Each row below holds a small network's activations on one record, seen along a few directions.
Records have a field called GAN. Each example row is followed by its value.
The largest differences between rows may come from other fields.
In the rows, zero is written as 500.
Strong random noise was added to every row along 3 fixed directions; ignore it. To show where, here is one row again and again, with new noise each time:
[544 608 581 275 304 350 673 719 450 412 404 594 383 564 572]
[244 577 169 648 615 830 535 584 678 198 662 599 350 781 536]
[494 574 523 416 430 390 571 684 526 380 493 566 424 529 492]
[491 549 503 436 566 521 560 521 468 389 582 553 523 522 469]
[410 622 409 410 309 460 636 805 597 307 434 614 271 683 591]

[436 565 438 448 525 685 537 511 529 410 532 530 455 673 582] => tomi
[511 510 482 466 649 599 511 378 422 449 627 514 600 497 471] => veb
[580 589 673 264 437 339 610 589 410 442 456 561 497 484 529] => poko
[457 480 434 563 561 571 512 496 496 452 557 526 508 529 499] => kaze
[391 498 356 532 684 872 586 251 411 446 632 547 564 656 588] => gunef
[455 478 498 683 369 285 346 740 707 513 383 449 382 426 435] => sefi
[611 432 612 493 620 438 463 351 379 591 554 472 662 336 420] => puvof
[537 485 531 452 451 487 565 524 435 505 446 523 494 510 539] => puvof
[477 505 563 604 506 235 351 698 645 450 501 495 459 377 377] => vom
[499 569 538 359 427 405 557 612 506 502 486 552 422 547 534] => vom
[673 360 743 583 788 315 354 244 352 680 633 388 850 123 272] => kaze
[554 421 468 463 494 684 540 215 337 641 471 452 611 490 550] => rok
[424 492 419 506 443 683 592 447 493 511 478 488 448 594 569] => kopar
[489 547 440 420 746 777 535 228 397 450 691 528 623 590 523] => kep
[436 521 362 626 453 572 409 589 671 454 457 477 371 603 510] => tomi
[632 474 626 269 417 594 618 272 221 681 408 484 622 473 618] => kopar
[617 491 593 520 490 393 412 511 498 552 438 453 542 398 446] => tomi
[653 401 574 522 449 477 466 341 390 694 383 415 601 396 518] => nim
[491 558 510 328 490 652 694 412 340 488 502 585 491 628 630] => gunef
[603 463 638 433 290 252 502 650 466 595 330 464 478 376 500] => rok
[478 597 519 262 413 552 651 542 410 482 470 581 430 647 617] => vom
[416 517 416 524 404 507 543 623 570 456 453 542 354 606 565] => gunef
[481 591 542 441 577 438 446 621 578 379 584 530 489 520 444] => kep
[553 440 508 539 509 512 452 448 486 554 468 461 549 483 500] => nim
[505 603 544 363 396 378 552 748 570 381 475 573 376 587 519] => kep
[535 467 530 481 604 544 510 371 423 497 573 486 626 452 451] => veb
[381 566 389 541 795 680 449 446 549 280 751 558 570 589 418] => poko
[390 471 408 732 488 421 372 680 763 454 507 457 380 496 435] => nim
[324 517 293 641 575 654 484 575 610 357 591 544 413 650 512] => kaze
[489 462 540 583 469 446 419 548 554 534 444 457 507 446 475] => sefi
[623 584 713 308 563 233 524 597 423 444 564 544 589 367 393] => poko
[397 457 317 738 298 472 366 649 741 532 354 435 296 532 522] => kopar
[684 476 741 268 615 506 638 232 198 601 563 509 751 348 494] => veb
[588 495 511 381 291 544 683 424 341 637 293 507 452 566 670] => puvof
[500 445 496 572 504 507 420 414 516 590 484 451 541 442 466] => sefi
[632 424 604 377 455 583 599 207 262 696 414 435 662 410 548] => rok

Which value of GAN does each new row have?
[631 464 700 447 370 200 466 554 486 653 389 435 528 274 423] => kopar
[559 600 567 261 568 612 687 393 299 415 553 603 560 584 582] => poko
[611 494 653 320 750 628 583 218 230 489 677 519 780 427 455] => veb
[573 425 575 582 721 450 392 288 457 560 640 430 704 286 342] => veb
[444 486 382 509 466 699 613 404 437 520 462 523 474 632 630] => kaze
[506 401 422 620 492 549 477 387 503 610 450 432 508 480 512] => puvof
[580 373 583 612 849 590 385 187 364 563 693 433 810 295 322] => puvof
[470 437 470 702 460 394 348 638 685 534 445 413 430 459 456] => nim
[397 466 387 687 418 471 457 644 686 463 447 469 386 501 472] => rok
[414 549 468 534 540 458 445 619 604 398 560 546 446 517 429] => vom
[407 439 428 774 619 386 320 650 694 417 597 475 490 403 354] => kaze
[547 662 608 234 506 434 597 598 424 389 543 587 486 574 526] => kep
